A small network was shown many inputs. Here are its activations along a few directions, one row for each input.
In each table, some parts of the input vary, and every possible input appears once, in random order.
A made-up example of a description, with smaller parts first: values(2) and (point or line(9) or (line(4) and ring(8))).
Shared parts are said once, and a part with two or three values counts as separate values.

Other details of the inputs shift rows strongly along two fixed directions, in all tables alike. That doesn't count.

Rows:
r1: [-23   2   9  -4   9  28  -5  -9   5 -10  21]
r2: [-32   0   1   3 -12  18 -28 -15  -7  -9  -4]
r3: [ 20   9  -4 -10 -16 -37  -2  -5 -12  21 -26]
r4: [-26   2   7   1   9  30  -7  -7   7 -12  21]
r5: [ -3  -1  -8  11   2 -13  15   0   5   9   3]
r6: [ 13 -19  11  -6  23  17  -6  24  -3 -18   4]
r7: [-17   7  -6   4  -4  -7  -1 -13   4  11   3]
r8: [-33   1  -4  11 -19  17 -20 -16  -5 -10  -7]
r9: [ -6  23  -5  -5 -28 -11 -14 -19  -7  15 -19]
r10: [ 26  19   3 -12 -18 -31   6  -1 -12  20 -22]
r11: [ -8  11   1  -6  -5  -1  -1 -15   4   7   9]
r12: [  1  -1   1  -3   5 -11   8  -5   3   8   5]
r13: [-21 -13   0   3  -2  28 -23  -6  -2 -21   3]
r14: [ 31  -1  -4  -4  -5 -23   7  14  -6   6 -16]
r15: [ 10 -27  -4   3  35   8  10  23  10 -12  17]
r16: [-9 -4  2  9  7  1  9  1  5  0 11]
r17: [ 15 -22  -5  11  34  12  21  31  15 -12  15]
r18: [ 33 -22  -9   5  40  -5  23  38  15  -1  10]
r19: [ 14 -10  -6   0  18   0  10  11  11  -1  12]
r20: [ 22  18  -7  -3 -14 -37  21  -9   2  27  -7]
r21: [ 10  14  -8  -1  -7 -41  14  -8   1  32 -11]
r22: [ -5  24   6 -10 -26 -12 -14 -19 -12  14 -18]
r23: [-31  24   2   1 -35  14 -21 -28  -7  -1 -11]
r24: [ 19  11  -6  -1 -18 -40   4   0 -11  22 -27]
r25: [ 27 -16  -9   6  20 -21  26  19   7   6   3]
r26: [  1   9   4  -5 -14  -1  -4  -5  -9   1 -10]
r27: [-32 -18  -3  19  17  34   0   2  12 -22  22]
r28: [-23   1   5   0   8  29  -3  -9   7 -10  21]
r29: [-33  28  10  -1 -26  12  -1 -37  -1   6  10]
r30: [ 14 -21   9  -5  19  16  -9  23  -1 -21   5]
r31: [ 6  6 -4  1  4 -6 18 -1  6 10  3]
r32: [ 15   0  -3  -7  -1  -5  -4   6  -4   4 -11]
r33: [12 -5  5 -2 21 -2 13 15  8  2 10]
r34: [ 45 -25   3   1  30  -5  13  48   0 -13  -5]
r35: [-22   3   3  -3 -16  25 -26 -16  -3 -14   1]
r36: [ 26   6   2 -10  11 -26  21   8   3  21  -1]
r37: [ -4  23   0  -9 -26 -13 -16 -17 -10  15 -18]
r38: [ 1  4 11 -3  7  7 13  1  3 -1 14]
r39: [ -8  11  -3   2 -10   0   7 -15   6   5   6]
r40: [-44  20  -6   7 -24   7 -12 -38   3  10   6]
r41: [ 23  18  -5  -4 -21 -32   6   0  -9  20 -26]
r42: [ 2  0  8 -1  5  5 10  0  5 -4 15]
r43: [ 28  16   1 -11 -21 -33   3  -2 -11  17 -22]
r44: [-27 -16  13   8  16  39  -2  -1   6 -29  30]
r45: [  3 -28  -9   9  20  11  -9  23   3 -16  -2]
r46: [-39   7  -1   8 -13  21  -5 -29   4  -6  13]
r47: [ -7  16  -3  -2 -33 -17  -9 -23 -14  11 -19]
r48: [ 25  14  -7 -13 -17 -34  -4  -4  -8  22 -23]
r49: [-36  26  13  -7 -26  12 -13 -40   0   5  13]
r50: [-8 -7 -7  4  8  4  4 -4  7 -1 11]
r51: [ 26  -7  -9  -6   2 -26  -2  11  -6  10 -19]
r52: [-19  -8   4   3  -5  34 -19  -3  -1 -26   6]
r53: [-25   5  15   4   3  31  -1  -8   6 -15  23]
r54: [  0   3   4  -3 -15  -6  -8  -7 -12  -2 -11]
r55: [ 34 -33  -4   4  34 -12   5  44   0  -8  -8]
r56: [ 31   0  -8  -4  -2 -22  10  14  -4  12 -20]
r57: [  6 -28  -5   8  17  15  -3  21   0 -22  -2]
r58: [  3 -27  -3  12  17  11  -3  25  -1 -20  -1]
r59: [12 -6 -1  6 17  0 19 16  9 -2 10]
r60: [-13 -19  12  -3  19  43 -20  13  -2 -30  14]
Each input here is: values(2) and line(5) and ring(6).
Q: The inputs of r29 and r26 match in every part but the values(2) part. If r38 is changed in the same way as r29 into r26, which row does it become?
A: r10
Q: The inputs of r42 and r43 match in every part but the values(2) part. If r12 is changed in the same way as r42 into r43, which row does it become?
A: r3
Q: Which other rows does r37 become when the line(5) part takes its other values? List them by row number.
A: r2, r48, r51, r60

Rows:
r61: [ 32 -16  -1  -8  39  11  21  32  18  -7  19]
r62: [-23  40  11  -6 -30  10   4 -39  -4   5  12]
r63: [ 16 -45 -18   8  40  -9   9  27  10  -8   9]
r64: [ 31  10 -28  13 -16 -54  29   1   1  31 -25]
r65: [ 27   9 -14  19 -19 -56  35   7  -3  28 -30]
r66: [ 39 -37   7  -4  23   1 -11  40  -7 -29 -13]
r67: [-16 -15  15   0   5  52 -31  12 -14 -36  -5]
r68: [  0   7 -20   4  -3 -42  -2  -6  -2  37 -18]
r69: [-19  23   4 -15 -43   8 -38 -23 -17  -4 -19]
r70: [  0   1  23   4   8  19  24  12  -1 -17  20]
r71: [-23   8  15 -17  -2  14  -9 -29   1   0  24]
r72: [-29  32  17 -12 -15   1 -18 -34   0  22  10]
r73: [-35 -17 -11  14  11  43 -13  -1  18 -24  18]
Q: What is each input in this table made of?
A: values(3) or (values(2) and line(5))
Q: Which other rows does r68 become when the values(2) part takes its other values? List them by row number.
A: r72
Q: Which other rows does r65 become when the line(5) part takes its other values? List them by row number.
A: r63, r64, r68, r73

Rows:
r74: [ 6 -9 -6  3  4 -4 -2  9 -1 -1 -6]
r75: [-16  45   0  -8 -46 -28   0 -46  -7  34 -13]
r76: [-35  -5   7   7   5  37  -9 -11   7 -20  23]
r77: [ 15   0  -6   1   7 -19  16   6   4  13  -1]
r78: [ 6 -8 -4  2  3 -4 -2  8 -2 -2 -7]
r79: [  4 -10  -7   4   4  -4  -3   7   0  -2  -6]
r80: [ 13   0  -4   0   7 -14  14   6   4   9   1]
r81: [-37   3   9   3 -14  33 -24 -19  -5 -19   6]
r82: [ 14  -1   9 -10   1   4  -7   9  -6  -6  -5]
r83: [ 18   5  10 -11   6  -4   8   7   0   4   4]
r84: [ 7 -6  0  0  2  1 -3  9 -3 -5 -5]
r85: [ 5 -2  0  1  8 -1 10  5  5  1  6]
r86: [-2 -5 -4  4  9  0  8  2  6  1  8]
r87: [ 3 -8 -2  2  3  3 -4  7 -2 -6 -4]
Q: What is each input in this table made of?
A: values(2) and (point or line(6))
Q: The inputs of r84 and r75 match in every part but the values(2) part. If r74 is changed in the same way as r84 into r75, which row does it become?
A: r76

Rows:
r88: [-22  -8   4   1  14  32 -10  -3  10 -15  23]
r89: [  0   9  -9   4  -2 -27  16  -8   5  22   0]
r90: [-19  20   3  -7 -35   0 -27 -26 -16   5 -19]
r91: [ 11   8  -7  -8   3 -18   5  -3   5  18  -1]
r92: [-41  23   8   0 -22  25  -8 -36   2  -1  13]
r93: [-10  -2  -8  12   8  -6  17  -3   9   5  10]
r94: [  3  -8   6  -3  -2   7 -17  10  -9 -12 -12]
r95: [ 13  34   5 -14 -27 -34   8 -21  -8  30 -12]
r96: [-14 -23  11   4  34  47  -1  17  11 -31  31]
r97: [ 31   4  -3  -9  12 -27  20  12   4  21  -4]
r98: [-43  17  11  -2 -20  18 -14 -37  -1  -1  15]
r99: [-22 -13  11   4   0  38 -27   5  -7 -31   2]
r100: [ 34 -13 -12   1   4 -25   7  21  -4   5 -22]
r101: [ 39 -21   0  -7  40  -8  21  36   8   1   9]
r102: [-37  -5  13  -2 -10  45 -38 -12 -11 -30   5]
r103: [ -2  22  -9  -1 -15 -37  14 -21   2  33  -7]
r104: [-26   4  16   3  -1  37  -5 -10   2 -22  22]
r105: [  5  25 -16   1 -21 -33  14 -19   5  32 -11]
r106: [ 13  21  -7 -11 -33 -35 -10 -18 -14  24 -31]
r107: [-35  26  17  -4 -26  24 -11 -33  -4  -6  12]
r108: [  4  29 -13  -4 -24 -36   9 -24   2  35 -13]
r109: [ 34 -26  -7   1  21  -7   1  37  -4 -10 -13]
r110: [ 37 -31  -4  -4  28  -4  -2  39  -2 -13  -9]
r111: [-14 -38   7  10  27  55 -21  28   0 -48  15]
r112: [ 36  -7 -10  -5   1 -30   3  17  -6  10 -24]
r113: [-29   7  20  -2  -4  37 -11 -15   0 -20  22]
r114: [ 32 -26  -5   5  19  -5   3  38  -3 -11 -15]
r115: [-24  27  -7   1 -26  -5  -3 -34   4  18   0]
r116: [ 37 -24   0  -5  21 -11  -3  38  -6  -8 -16]
r117: [ 27  -7  -8   3  14 -29  27  15   6  16  -1]
r118: [-44  15  11   1 -34  29 -36 -29 -13 -16  -7]
r119: [ 29   4  -6  -5  10 -26  23  12   5  20  -4]
r120: [-13 -22  15   9  27  49   4  17   9 -38  32]
r121: [  1 -10  -2   2  -2   7 -11   5  -5 -12  -8]
r122: [-43  13   5   4 -33  29 -32 -29 -12 -15  -6]
r123: [-13 -36  12   0  26  54 -29  25  -4 -47  14]
r124: [ 14  16  -4 -14 -27 -31 -14 -13 -14  20 -29]
r125: [ 32 -26  -3   3  37 -12  24  34  10   0  10]
r126: [  8   6  -4   3 -19 -14  -5   0  -9   5 -23]
r127: [ 30 -27  -8   5  42 -17  26  34  12   3  11]
r128: [-13 -34   9  11  38  42   3  22  12 -34  33]
r129: [  9  34  -2  -3 -30 -33  19 -22  -3  28 -13]
r130: [  1  27  -8   1 -26 -38  17 -25  -1  33 -11]
r131: [ 30 -27  -7   3  43 -17  23  34  12   4  11]
r132: [-54  18   2   9 -20  18  -7 -41   4   1  16]
r133: [-23  31   0   0 -28  -1   3 -34   1  16   1]
r134: [-4 -3 -4 10  4 -2 17  0  7  2  9]
r135: [ 32  -5 -13  -2  17 -27  19  17   9  19  -3]
Q: What is each input in this table made of?
A: line(6) and (values(3) or line(5))
Q: Which other rows does r110 become when the values(3) part takes its other values? List them by row number.
A: r94, r102
Q: Which other rows does r135 become when the line(5) part takes its other values? List them by row number.
A: r96, r103, r107, r128
Q: Start at r124 and move only the line(6) part, one step at a time. The first step leads to r110. Which rows follow, in order?
A: r106, r112, r121, r100
Q: Which other rows agree with r98 in the line(6) part? List them by row number.
A: r91, r95, r101, r116, r123, r124, r131
